A small network was trained on made-up records. Each row is its average activation on records with the value named, seen along a few directions.
Related values have similar rows: they may be neighbours, one step apart, or belong to one group.
In the rows, 500 means zero.
Random noise pushes rows far along 12 fixed directions. That doesn't count. These rows show it; they differ only by the noise:
[483 560 793 556 493 442 548 554 520 381 378 514 504 555 451 482 513 485
 284 445 573 567 568 499 531 502 418]
[448 526 686 555 496 447 513 543 495 426 527 481 519 769 531 408 496 464
 484 574 502 584 465 428 453 530 498]
[626 593 310 576 572 439 396 601 449 231 461 382 539 274 372 352 542 804
 654 613 397 335 381 616 455 486 548]
[491 456 801 526 458 381 563 601 520 436 588 633 685 631 446 304 480 411
 419 639 730 442 503 571 445 422 432]
[606 659 455 704 288 381 635 485 604 732 358 654 448 469 452 501 398 228
 535 560 259 745 388 515 383 439 650]
[610 777 511 605 395 427 623 430 500 497 532 558 446 532 514 292 439 457
 520 615 402 634 420 423 516 592 670]
[524 395 442 666 531 417 465 547 387 406 580 371 739 604 456 536 563 468
 780 474 404 322 425 577 345 547 456]
[599 541 550 696 658 431 529 561 551 475 580 367 579 551 365 462 502 545
 622 514 468 525 590 562 586 535 434]
[593 341 758 462 454 498 520 463 480 386 552 564 538 444 480 290 530 521
 461 457 704 507 593 475 540 440 614]
[548 413 409 449 580 663 485 613 595 514 494 440 384 464 471 584 532 634
 421 534 557 621 699 612 640 496 545]
[375 559 626 417 483 448 541 431 520 683 543 647 459 598 567 463 463 330
 416 563 631 534 489 409 500 510 369]
[585 751 654 475 441 408 572 400 530 452 256 590 366 144 372 479 510 537
 263 361 542 557 578 519 634 460 447]
[646 620 582 546 508 424 557 422 448 511 599 439 629 536 472 457 602 482
 622 372 576 446 572 550 488 555 477]
[550 439 384 297 448 662 491 382 460 497 484 464 343 372 537 591 595 593
 515 382 550 575 678 520 635 519 643]


Field FAD:
lonis: [599 507 686 572 385 539 582 377 451 395 624 513 537 636 620 236 468 495
 476 442 499 600 425 282 493 564 772]
mifu: [559 443 526 721 649 432 499 501 586 486 560 523 442 254 387 292 308 543
 536 543 478 497 446 350 616 523 518]
lizuv: [422 496 720 599 438 378 580 339 460 418 433 440 544 715 411 558 453 340
 611 413 288 608 484 394 567 426 533]
buro: [405 388 642 464 494 415 495 332 296 278 555 524 631 343 466 407 448 450
 548 404 571 283 498 391 605 583 487]
palel: [565 496 632 549 602 476 400 553 672 612 435 396 385 629 538 553 536 539
 477 329 472 709 476 372 378 393 453]
guged: [505 456 466 494 460 391 442 314 465 468 544 439 470 529 444 418 490 537
 842 480 263 512 319 352 447 375 632]
vizir: [519 494 551 288 428 587 457 408 504 501 381 442 369 573 562 679 637 587
 385 266 490 624 576 511 484 409 535]
miti: [550 451 470 508 357 449 528 583 452 446 459 546 662 608 483 533 534 439
 608 575 419 456 415 667 328 362 617]
tafef: [414 255 456 373 271 531 520 516 519 603 382 683 528 534 474 659 450 295
 533 566 406 590 491 640 448 263 634]
zuso: [375 443 537 570 590 527 553 425 395 505 668 467 517 607 592 452 435 424
 519 583 534 411 523 358 601 686 427]
zuv: [538 564 467 482 431 493 552 526 414 456 548 506 650 460 508 543 524 442
 434 400 608 348 564 579 477 605 472]
zub: [629 496 463 546 533 494 349 597 603 491 584 349 510 723 591 386 591 628
 635 473 438 584 349 434 262 437 606]
valep: [478 497 289 452 511 670 403 684 561 509 451 500 379 563 630 495 523 666
 390 707 455 527 388 564 389 521 601]
mupum: [485 731 496 474 423 404 617 391 596 621 461 522 410 558 398 569 414 349
 491 499 351 694 498 442 636 421 511]
riva: [441 533 778 678 433 382 568 494 408 248 289 458 545 546 423 547 442 389
 355 356 390 519 512 432 526 575 448]
nubub: [382 529 626 483 710 403 320 595 572 480 547 453 464 697 551 300 471 638
 536 680 567 494 346 380 409 433 346]
FAD is arranged as a ring.
Which values are neighbours of lizuv? Give them in the order they are listed.
Answer: vizir, tafef
Which values are neighbours of mupum? Give them in the order they are listed.
Answer: lonis, zub
Which values are neighbours of mifu? Give them in the order they are listed.
Answer: palel, zuv
Which values are neighbours of zuso? Give them in the order they are listed.
Answer: valep, nubub
Fewest steps between miti and guged?
Answer: 4
